These are the activations of a small network on made-up records, seen along a few directions, one row for each record.
Records have a field called T. Each example row is followed by its value.
The word none means that the record has no T.
Other fields move the rows too, some of them a lot.
In the rows, zero is written as 500.
Random noise pushes rows far along 4 fixed directions. That doesn't count. These rows show it; they differ only by the noise:
[587 486 386 460 634 441 551 687 506 556 339 409 561 503 474 710 474 438
 453 359 590]
[494 589 588 344 391 428 725 567 438 357 413 602 483 398 582 642 426 411
 418 433 848]
[522 439 509 493 543 565 591 466 467 529 548 595 483 330 720 338 561 624
 436 459 543]
[503 422 482 489 554 577 535 511 472 548 492 482 461 364 672 380 546 600
 433 410 531]
[526 510 452 410 533 458 570 670 481 489 322 390 502 485 479 705 439 413
 432 350 684]
[434 394 524 479 424 690 427 543 468 529 363 332 375 417 550 404 440 593
 379 390 554]

[493 573 492 494 522 398 604 412 500 457 689 657 522 479 620 446 621 469
 575 542 516]	t8
[658 466 434 606 705 432 654 396 509 587 704 814 670 377 727 377 664 645
 519 586 394]	t14
[360 416 621 508 324 681 387 413 481 467 471 364 356 455 516 309 433 595
 461 522 473]	t2
[476 415 517 562 552 562 460 391 492 559 617 513 481 406 661 278 582 626
 530 526 357]	t4
[451 511 510 491 452 567 422 549 507 488 429 355 434 553 397 555 469 454
 481 455 515]	t14
[603 398 362 605 678 558 369 542 541 670 495 479 576 522 457 459 523 583
 501 506 282]	none
[503 342 406 533 667 620 399 574 488 651 428 277 453 393 627 388 571 602
 461 335 389]	t9
[388 508 551 457 389 588 412 485 484 464 464 335 357 516 462 441 476 495
 462 441 546]	t11
[614 667 458 396 662 124 815 599 496 402 556 682 693 492 577 828 578 268
 598 468 734]	t16
[599 590 519 452 565 343 718 503 478 443 559 730 615 442 597 621 520 465
 494 515 663]	t1
[531 656 603 426 441 356 654 451 490 376 579 722 547 512 470 573 469 415
 545 616 629]	t10
[389 414 580 504 331 722 328 463 480 500 410 313 344 482 451 326 437 578
 444 505 443]	t13
[537 348 307 615 716 584 296 547 537 709 516 278 526 532 539 399 647 567
 539 412 205]	t14
[596 412 436 649 511 675 286 535 567 633 386 480 557 618 245 524 364 611
 445 605 272]	none
[560 625 619 434 320 438 671 464 474 360 493 777 571 498 460 602 424 427
 488 659 688]	t13
[500 592 556 411 402 473 559 551 489 411 433 544 489 530 413 620 407 411
 490 521 644]	t3
[447 518 592 458 368 522 507 513 487 425 395 474 460 531 406 579 372 472
 436 510 638]	t2
[223 397 648 407 281 683 438 366 401 390 536 234 231 312 730 205 523 595
 432 364 613]	t15
[556 436 382 525 585 519 400 656 515 580 293 260 554 585 358 727 427 458
 464 381 461]	t12
[558 403 511 537 524 638 493 511 491 576 452 539 511 405 604 388 482 635
 414 494 477]	t1
[552 471 502 466 586 421 687 438 448 493 638 700 580 304 796 390 619 556
 500 496 569]	t9
[629 419 407 565 662 501 575 493 507 606 558 669 613 393 656 412 574 633
 473 512 413]	t8
[556 539 455 493 565 410 542 507 505 509 564 571 576 531 526 541 564 443
 558 527 472]	t5
[647 576 345 553 714 340 521 627 573 578 489 539 659 644 357 747 544 373
 601 506 399]	t12
[303 638 593 336 411 316 579 458 438 335 593 412 352 496 565 536 559 297
 591 399 712]	t4
[457 609 553 395 486 391 633 471 472 396 597 555 460 438 592 504 550 432
 527 466 651]	t11
[418 623 676 419 221 491 537 450 485 325 465 572 436 578 370 561 364 391
 506 628 665]	t10
[591 586 479 500 594 342 648 424 495 478 707 745 635 471 636 514 628 474
 582 580 502]	t1
[463 422 570 527 388 624 424 442 473 496 443 461 465 467 489 416 410 604
 443 534 465]	t4
[333 510 618 473 230 656 296 505 495 421 357 304 341 652 242 549 316 433
 443 516 542]	t6
[521 553 543 446 396 462 557 509 492 434 454 616 536 546 416 596 399 442
 464 577 617]	t7
[494 571 554 382 461 397 690 537 455 394 462 612 495 403 569 589 468 431
 470 454 735]	t15
[498 543 355 442 724 303 525 597 507 537 541 387 516 519 518 610 628 363
 603 353 480]	t15
[626 522 411 638 592 482 422 520 595 602 528 624 620 678 322 555 501 508
 552 634 298]	t5
[418 520 406 385 568 396 459 622 476 499 426 196 424 547 502 637 559 330
 526 289 602]	t11
[432 506 605 522 301 673 417 423 497 449 467 530 389 509 378 394 384 592
 437 585 479]	t8
[503 620 451 445 595 239 639 492 505 448 639 584 554 529 567 600 640 345
 617 484 582]	t13
[540 425 405 567 719 455 513 374 489 610 769 615 562 364 778 234 746 610
 601 513 273]	t9
[633 445 436 573 591 482 520 553 526 590 424 631 638 517 453 565 470 544
 461 556 442]	t16
[297 622 687 276 343 353 729 417 380 256 614 515 357 347 751 497 545 354
 500 375 905]	t6
[599 404 511 609 556 622 513 378 509 579 602 690 573 372 639 270 519 752
 467 617 330]	t3
[393 524 607 470 287 612 395 455 494 425 443 448 377 557 349 458 366 516
 447 547 539]	t3
[485 572 476 452 603 331 625 450 482 464 694 594 517 433 668 482 641 420
 594 468 565]	none
[289 578 724 435 233 498 596 241 432 310 740 675 336 398 689 217 577 500
 536 606 642]	t16
[504 547 559 479 401 505 551 518 500 441 419 564 501 531 423 603 405 461
 445 529 624]	t12
[374 538 433 420 621 316 479 500 472 480 635 320 447 522 591 532 655 347
 616 344 513]	t6
[486 482 472 464 537 420 512 554 491 487 450 388 533 513 491 610 480 450
 506 434 552]	t2
[541 447 469 585 560 556 381 455 538 604 541 553 517 550 454 352 512 591
 505 592 309]	t10
[419 460 549 478 392 582 433 504 477 473 409 342 413 519 470 499 430 513
 428 439 571]	t5

Here are new rows. What is T for each?
[523 469 652 583 324 705 441 337 512 499 551 753 475 476 461 223 400 692
 445 756 378]	t10
[557 435 482 569 596 515 549 407 493 567 608 613 549 393 675 341 603 646
 480 530 431]	t13
[510 471 394 498 646 433 500 539 503 570 515 369 510 491 593 525 603 479
 518 377 484]	t11
[456 485 519 440 471 502 448 612 484 478 321 296 457 540 385 657 377 436
 448 397 603]	t4
[661 468 407 500 656 431 594 627 502 575 404 588 643 451 519 660 463 497
 452 459 561]	none
[480 483 564 470 448 532 620 402 444 435 583 596 483 333 699 380 530 599
 470 496 576]	t8
[579 434 405 503 624 486 516 621 514 567 407 440 578 469 519 587 496 505
 479 433 485]	t15
[360 484 575 409 402 537 513 480 439 425 486 342 355 401 611 456 484 472
 458 378 676]	none
[476 581 531 463 453 454 539 506 495 437 508 526 481 537 443 581 499 418
 504 503 588]	t14
[454 482 359 498 684 450 398 579 529 588 515 212 435 543 515 507 625 438
 587 330 383]	t11
[463 544 415 516 637 347 455 510 543 534 591 434 502 597 448 536 593 403
 631 470 393]	t2
[588 564 533 538 447 443 554 466 516 473 502 766 610 566 371 566 439 475
 511 674 486]	t16
[504 542 688 501 184 698 510 451 495 390 393 711 464 520 344 473 293 551
 379 699 614]	t14
[335 489 417 455 629 410 369 542 499 529 586 157 381 557 556 487 650 356
 626 303 432]	t6
[419 488 513 456 459 503 465 439 475 480 571 472 428 471 568 381 534 510
 508 480 504]	t3
[522 621 489 395 499 306 628 644 503 413 360 464 538 576 375 825 428 300
 497 423 741]	t13
[489 400 546 494 435 634 506 461 451 519 485 500 470 376 676 356 502 612
 417 478 539]	t1
